Each row below is a small network's average activation on inputs in which a field has the value named, seen along a few directions.
Related values have similar rows: they may be neighbours, one step apart, or belong to one group.
(in the rows, 500 means zero)
Strong random noise was added to every row along 17 fixed directions; ignore it. To show where, here is one row again and again, with new noise each time:
[445 383 664 327 292 592 391 683 508 364 629 529 514 680 582 542 673 661
 599 306 562 459 321 563 403 580 526 545 448 497 834 449]
[333 357 370 602 478 490 367 544 704 528 472 582 471 524 435 641 435 423
 430 231 607 675 591 456 443 574 487 460 511 544 674 402]
[596 455 407 569 537 579 568 558 543 539 575 430 578 461 433 492 455 521
 507 545 426 502 588 726 639 546 563 565 329 643 457 541]
[545 400 498 460 633 608 553 494 457 479 643 491 455 417 336 462 578 411
 477 605 337 381 657 626 579 471 507 460 451 572 461 507]
[547 644 499 441 343 400 600 484 524 541 129 691 467 496 422 310 448 484
 506 477 480 462 497 642 580 511 594 424 471 381 545 298]
[443 565 467 575 583 592 747 359 457 582 600 384 398 430 440 555 510 480
 511 518 246 628 490 775 534 650 347 460 461 485 389 617]
[459 658 533 604 488 564 505 500 566 543 415 536 309 807 315 444 571 421
 433 508 594 531 700 428 481 511 514 397 551 475 524 417]
[540 376 471 363 488 377 496 501 563 689 344 667 695 361 480 378 454 529
 401 432 425 469 548 448 446 503 449 532 464 673 704 490]
[500 183 639 539 508 445 608 499 440 447 616 555 496 519 483 425 404 590
 455 536 340 518 552 642 402 403 514 491 624 445 507 471]
[626 437 585 534 569 506 466 545 465 533 580 495 502 409 609 458 552 449
 474 559 481 496 514 334 354 452 523 530 519 569 510 562]
[295 488 479 582 481 480 457 456 545 315 474 472 498 631 592 506 304 432
 418 377 525 436 575 421 367 228 500 434 607 435 490 306]
[598 452 590 498 511 636 655 515 508 349 655 476 532 508 418 416 510 539
 481 583 477 568 562 706 417 372 524 471 532 416 498 429]
[482 683 613 509 536 574 395 690 588 357 511 503 469 466 671 460 395 579
 488 505 480 455 579 537 299 721 666 534 446 463 451 505]
[352 615 417 523 570 480 499 590 578 472 547 262 487 730 549 504 431 511
 603 676 632 504 395 262 532 387 438 613 690 588 538 484]
[505 485 516 643 336 474 483 504 499 504 430 536 499 768 541 515 466 539
 450 288 558 477 478 540 512 376 567 461 422 500 554 409]
[342 408 438 650 617 369 455 413 380 552 560 444 430 453 588 660 434 431
 549 594 442 498 383 353 566 381 410 491 612 441 295 584]
[719 524 601 461 553 635 467 417 539 539 554 539 487 465 516 395 493 644
 287 491 500 465 718 496 406 754 550 474 463 480 319 734]
[501 452 401 592 549 519 403 419 573 493 638 474 492 587 372 734 535 561
 483 449 721 656 387 374 577 497 406 520 644 432 347 610]
[479 544 617 526 424 454 624 480 339 545 518 570 491 474 472 587 647 500
 654 556 371 606 286 657 452 441 378 511 465 437 518 486]


Field B:
b9: [518 571 358 500 487 547 749 297 348 567 468 345 573 459 461 448 521 430
 511 557 430 455 440 679 741 225 402 425 419 480 472 464]
b3: [644 363 520 507 528 452 365 590 623 400 549 475 524 495 453 540 370 620
 526 521 602 542 505 341 409 625 566 727 704 632 376 550]
b11: [454 624 552 461 603 465 519 542 426 651 543 561 497 474 404 508 690 494
 486 591 499 450 504 510 578 525 470 428 443 455 557 556]
b6: [518 507 493 235 545 692 529 369 527 467 609 393 448 454 434 465 659 538
 474 512 619 528 464 368 521 620 333 468 679 408 568 629]
b7: [338 352 385 344 574 461 562 394 534 450 591 529 717 293 416 556 402 547
 398 438 466 519 506 607 514 383 360 511 582 481 550 463]
b2: [502 432 594 579 479 578 523 467 367 486 642 535 455 459 461 590 675 399
 500 393 379 517 549 642 418 428 484 468 365 553 592 461]
b1: [477 543 626 545 577 426 534 363 184 661 632 492 664 578 721 509 488 645
 366 624 355 329 494 511 554 395 446 367 276 418 261 819]
b8: [381 784 432 661 483 391 444 457 510 618 385 480 688 483 834 625 290 583
 446 341 528 616 407 449 379 603 474 485 290 493 381 656]
b10: [543 453 485 509 608 520 705 520 550 510 625 580 634 226 559 524 540 463
 445 345 402 726 314 658 328 360 480 300 489 337 744 410]
b12: [516 635 487 579 488 439 573 537 471 548 409 395 471 489 747 395 436 443
 500 516 462 492 470 510 543 533 601 407 373 458 506 524]
b5: [374 541 373 347 421 632 424 536 533 378 625 251 456 660 614 599 610 575
 653 495 706 462 297 460 712 590 482 489 484 398 604 576]
b4: [643 339 688 766 566 429 571 618 307 468 679 471 327 639 502 498 549 458
 607 669 338 462 482 547 458 370 636 527 571 490 372 513]
The values of B form a line.
A walk along B starts at b11 and steps to its neighbour b7. Put b3, b6, b1, b4 in the order it reaches them.
Answer: b6, b3, b4, b1
Name the neighbours of b5, in listed order.
Answer: b8, b10

Field C:
c7: [445 484 397 571 410 395 423 437 523 476 349 480 468 549 524 544 329 443
 515 410 463 445 552 463 569 551 528 587 448 626 363 462]
c8: [632 485 610 418 442 475 343 510 387 530 456 634 584 379 644 466 618 447
 466 498 529 400 541 343 403 457 554 462 333 521 554 548]
c3: [396 367 531 546 543 410 601 526 345 540 517 356 366 750 439 361 416 561
 570 785 316 233 615 594 761 426 569 569 570 554 392 506]
c6: [604 469 484 321 405 479 481 326 545 537 378 566 570 517 387 434 525 523
 391 381 528 424 571 428 525 543 396 515 506 606 477 538]
c5: [481 555 506 615 643 636 409 710 589 503 673 324 292 516 606 531 537 475
 511 508 522 512 603 452 498 822 667 524 453 555 527 619]
c9: [494 492 624 370 325 507 259 467 300 452 388 554 365 713 567 486 584 617
 563 520 507 107 493 416 690 592 584 517 407 452 325 590]
c2: [569 316 499 504 436 387 363 497 469 261 466 500 451 463 621 510 367 533
 506 417 605 319 352 388 581 333 684 543 691 356 347 372]
c1: [589 464 617 485 513 574 630 667 642 408 603 476 341 746 495 347 551 659
 463 413 619 588 342 479 410 552 653 366 775 264 745 423]
c4: [441 499 638 466 331 584 596 425 534 576 467 540 353 773 466 451 708 479
 474 337 611 737 451 340 261 485 298 401 666 424 829 451]
The values of C form 3 separate groups.
List the group mates of c2, in the order listed.
Answer: c3, c5
List the group mates of c9, in the order listed.
Answer: c1, c4

Field Z:
z8: [270 795 309 724 620 494 629 612 615 645 427 338 440 677 597 482 346 528
 495 584 595 626 470 549 681 564 561 430 492 403 513 511]
z1: [437 287 560 483 364 311 447 521 308 705 432 677 401 687 329 608 685 611
 613 450 342 347 303 607 759 583 486 541 469 558 544 542]
z7: [525 428 499 545 485 703 338 402 488  93 666 298 334 527 624 554 361 429
 507 476 516 315 682 500 496 482 610 527 483 461 175 494]
z3: [694 203 328 636 675 513 495 516 615 423 609 495 647 352 392 438 234 429
 287 447 436 383 824 623 640 342 719 472 401 655 327 459]
z11: [536 637 468 489 393 375 554 527 461 585 331 471 489 569 567 513 476 488
 599 287 352 389 252 507 560 577 528 550 421 646 601 453]
z14: [470 334 479 543 659 536 772 525 546 664 655 438 383 611 139 437 649 423
 499 563 382 634 541 612 565 439 390 446 683 612 730 437]
z4: [674 739 491 474 447 604 699 486 456 571 518 426 439 459 440 495 738 449
 643 575 478 585 333 672 652 613 471 497 314 465 477 561]
z10: [688 566 500 684 531 462 567 502 508 362 397 385 419 241 901 331 197 516
 446 571 486 488 457 522 426 523 780 480 550 235 165 513]
z2: [559 471 380 442 522 502 540 407 429 358 491 381 477 422 539 512 498 284
 564 378 370 269 316 414 614 214 483 492 545 612 494 329]
z9: [404 427 548 522 254 533 375 507 343 505 506 431 567 581 740 588 610 448
 547 332 503 408 484 553 512 366 469 534 225 595 688 477]
z6: [142 693 248 554 538 583 481 460 593 515 434 430 403 554 356 636 528 299
 521 443 603 591 629 553 676 473 426 352 432 427 640 345]
z5: [690 606 610 670 633 462 590 521 404 537 532 499 362 364 403 454 543 397
 636 955 501 670 582 473 486 570 546 563 558 424 141 602]
z13: [561 456 446 545 590 601 473 503 604 427 535 530 349 594 339 522 513 409
 385 317 502 421 604 520 538 516 607 366 555 480 501 411]
z12: [540 732 608 560 585 470 671 558 574 551 350 675 264 717 210 359 619 453
 485 623 495 589 563 486 431 521 550 332 727 320 549 339]
The values of Z form a line.
What is the length, in steps, of the shortest route from z12 to z5?
Answer: 6
Name the neighbours of z2, in listed order.
Answer: z7, z13
Name the neighbours of z14, in listed order.
Answer: z8, z1
